These are the activations of a small neural network, seen along a few directions. Each row is one input.
Each table varies a few parts of the input and shows all the possible inputs, shuffled.
Descriptions start from the smaller parts, as in this example, which fits no table here: one of 5 places around a ring, together with either a single point or one of 9 places along a line or (one of 3 separate values, together with one of 4 places along a line).
Shared parts are said once, and a part with two or three values counts as separate values.

Other details of the inputs vary at random and push rows far along three fixed directions, the same in every table; ignore that.

Rows:
x1: [ 47 -33  -4   3 -31  -8   9 -28 -37 -10 -48  -8]
x2: [-19   8   2  22  -7 -28 -70 -19  28 -24  -9  12]
x3: [ 43 -15 -18   2 -15  -2  20 -39 -26 -16 -32   8]
x4: [ 27 -28 -21  -5 -23 -19   3 -40 -16  -7 -46   4]
x5: [ 21  12  21 -18 -15  38  34  -3   6  36 -23  20]
x6: [-35 -29 -28  17  25   2  36  46 -56  -3  35 -58]
x7: [-10 -17 -28  10  -4 -64 -52 -35   0 -33 -16 -14]
x8: [-24  -8 -13  15   3 -27 -24 -13   0 -32   4 -17]
x9: [ 23  49  40 -28 -12  57  22  13  48  52  -8  37]
x10: [ 40  24  34 -28 -11  64  51   9  23  24  -5  28]
x11: [ 27  29  21 -33 -17  49  27   5  39  40 -15  24]
x12: [-25  -1 -11  22  11 -60 -75 -36  12 -31  -2  14]
x13: [ 52 -13 -28  15  -5 -44 -23 -34   0 -10 -39  38]
x14: [ 16  20   9   4 -17  -4 -37 -30  52 -15 -26  43]
x15: [ -5 -48 -25   9  -8 -41  -4 -15 -47 -41 -12 -49]
x16: [-31   4   7 -19   6  26  26  21   4  19  16 -19]
x17: [ 41   1   7 -23 -25  36  48  -2 -18  41 -33  -4]
x18: [-20  28  20   9  15  -1 -43  36  63  -8  35  44]
x19: [ 24  13  11 -24  -6  38  42  -9  10  25 -13  24]
x20: [ 36 -20 -21   8 -17 -16   9 -42 -22 -24 -36   4]
x21: [-24  10   3  18   8 -14 -35  -6   6 -18  13  -4]
x22: [-58 -11 -14  -8  29   1  14  23 -31  -2  46 -50]
x23: [-39 -20  -9  13   8  -3  21  19 -50  -8  21 -63]
x24: [-23  36  41   1   9  14 -36  17  51  -1  25  21]
x25: [ 47 -31  -3   4 -28 -11  14 -29 -38 -13 -46  -7]
x26: [-21  -5   7 -10   6  22  42  18 -30  24  11 -31]
x27: [  9  13  -3  11  13 -18 -38  -8  40  -1  -6  56]
x28: [ -6 -29 -17  15 -10 -53 -57 -29  -2 -49 -17 -13]
x29: [-34  27  19  12   4  -1 -48   6  40  -7  14  10]
x30: [-42 -20 -24 -10  20  -5  34  25 -51   1  36 -75]
x31: [ 62 -45 -28  15 -11 -23  27 -19 -50 -18 -40   4]
x32: [-58  25  16   2  28  32  -1  41  -1   9  58 -31]
x33: [ 53 -43 -38  19 -23 -24  33 -20 -47 -16 -41   7]
x34: [-35  44  25  -1  23   6 -52   3  53   8  31  37]
x35: [ 39  13  10 -30 -15  41  62  -1   3  35 -19   7]
x36: [-31  10  -4  11   9 -50 -72 -31  45 -31   2  26]
x37: [-28 -18 -12   9  -1 -29 -32 -12 -15  -8  -7 -20]
x38: [ 37  23  22 -23 -14  42  48   1   5  43 -18  14]
x39: [-28  47  22   3  18   2 -54  25  92  11  32  74]
x40: [-45 -12  -3  -4  25   6  10  31 -31 -17  49 -55]
x41: [ 45   1  17  -1 -10  31  40  23   7  21  -6  34]
x42: [ 63 -41 -32  28 -25 -31  21 -30 -40 -15 -47  18]
x43: [ -4  11 -13  20   9 -66 -89 -44  20 -32  -5  23]
x44: [ -7 -11 -13   3  11   0  32  39 -24  22  25 -22]
x45: [-40  -8   7  -1  23  17  17  37 -42  -2  47 -55]
x46: [-55  -6  -4   8  29   2  13  56  -9  16  54 -24]
x47: [ 47   5  -2 -29  -9  35  59 -11 -17  28 -17   5]
x48: [ 37   8  18   2 -12   4 -10 -22   9  -7 -21  29]
x49: [ 33  39  21 -22  -4  49  35  33  51  48   5  57]
x50: [-48 -30 -20   0   4   9  30  30 -48  -7  24 -79]
x51: [-57  28  15  -9  28  16  -4  41   6  21  54 -34]
x52: [-19  16  20  -3   6   2 -23   8  35 -16  18   6]
Description of these inputs: one of 4 places along a line, together with either one of 3 separate values or (one of 2 separate values, together with one of 5 places along a line).
The inputs of x48 and x21 match in every part but the place on the line of 4. If x1 is changed in the same way as x48 into x21, which row does it become? -> x2
The inputs of x27 and x13 match in every part but the place on the line of 4. If x5 is changed in the same way as x27 into x13, which row does it become? -> x9
Which other rows does x34 become when the place on the line of 5 takes its other values? List them by row number. -> x5, x12, x26, x37
Which other rows does x15 become when the place on the line of 4 takes its other values? List them by row number. -> x7, x14, x16
Which other rows does x34 become when the choice among 2 separate values takes its other values? List them by row number. -> x22
